A small network was trained on made-up records. Each row is its average activation on records with the value named, seen along a few directions.
Values that are neighbours, or in one group, have similar rows; names and order tell nothing.
Random noise pushes rows far along 3 fixed directions. That doesn't count. These rows show it; they differ only by the noise:
[ -43 -243 -230   67   32 -130  116  149   52   39  339  298 -101]
[ 113    2  212  319 -375  116 -221   66   52 -221  -77 -179   84]
[ -23  -23  249  351 -778  -57 -164   -5  -75 -550 -319 -275  -93]
[-273 -178 -443 -114   -1  123  363   74 -203   74  208  290 -346]
[ -90  -49 -151   64 -108  248   96   66 -104   11   74   50 -131]


Field LEBES:
bub: [-280  144   12 -264 -219 -392  242 -137 -126 -119 -297   67 -188]
pid: [-117  -53  215  148 -294   56   82  -82 -127  -21 -303  -63 -203]
tas: [  -3  114 -138 -356  692   39  216   48   22  703  279  543  124]
rap: [ 412   70  143  138  311  304 -483  118  314   42  228 -162  392]
kagas: [  42  -24   99   72 -466 -689 -234  -67   28 -797 -182 -272  -13]
kefe: [  23 -382 -270  -81  183   34  175   78   13  230  319  165 -143]
tef: [-74 163 111 -67 144 -25 123  12  38 309 -30 232 -60]
mor: [ 127 -249   -3    1  113  -28  -96  -24  -55  -96  288  -20  -32]
vuku: [ 209  -66  637  254 -330 -290 -316  -24  171    6 -241 -127  144]
konuf: [  78 -111  189  255 -386   42 -181  -52   32  -22 -238 -296  -66]
pobe: [-301  230 -167 -334  279    0  314 -109 -124   94  -36  247   42]
vot: [  -1  204 -102 -124  293   88   21 -104    8 -109 -144  -89  111]
gof: [  13  205 -275 -154  444  706  -48    4 -154  202  -94 -427  119]
bes: [ -97  358 -150 -259   20   44  188 -160 -108  -59 -201 -195   37]
LEBES is arranged as a ring.
A walk along LEBES starts at bub and steps to its neighbour tas. Put pid, rap, vuku, konuf in the order it reaches them.
Answer: vuku, pid, konuf, rap
Name the neighbours of kagas, in listed order.
Answer: vot, gof

Field NEKE:
sut: [ 243  324  633  146 -163 -223 -426  -59  223   77 -325 -202  274]
vaz: [  46  -35  437  276 -424 -462 -107 -127   94 -123 -324  -18   -7]
nered: [ 407  154  273  168  220 -686 -352   86  519 -212  270  -33  639]
geb: [-186  -38   34  -26  -87    8  275  -44  -37  294  -13  153 -132]
fiso: [ -43  -83   60  117 -231  440   18  130  -73  165    9  -28  -20]
rager: [ 355 -361  195  361 -231 -193 -232  156  274 -144  268   -5  132]
siguz: [ 351  532  159  100  225  437 -314  -64  201 -131 -219 -406  648]
rigaz: [-142   45   49 -152 -225 -818   77 -206  -65 -305 -110  250 -123]
sokag: [-190 -141 -430 -154   43  464   31  -97 -367 -221  -60 -340 -365]
kenut: [-137  221  255   39 -277  864   42    5 -251  217 -429 -323  -36]
sero: [ 460 -269  684  677 -735 -379 -751  208  358 -779  -91 -454  247]
kibi: [ 119 -322 -502 -142  836  361   47  243   38  443  657  250  -13]
savi: [-151  528  145  -91 -184  157  -65 -281 -188 -251 -572 -304   11]
NEKE is arranged as a line.
A walk along NEKE starts at siguz and steps to its neighbour nered. Put sut, sokag, kenut, savi in the order it reaches them.
Answer: savi, sut, kenut, sokag
Name the neighbours of rager, in listed order.
Answer: fiso, sero
What is the length, in steps, of the shortest route from vaz to kibi?
Answer: 6
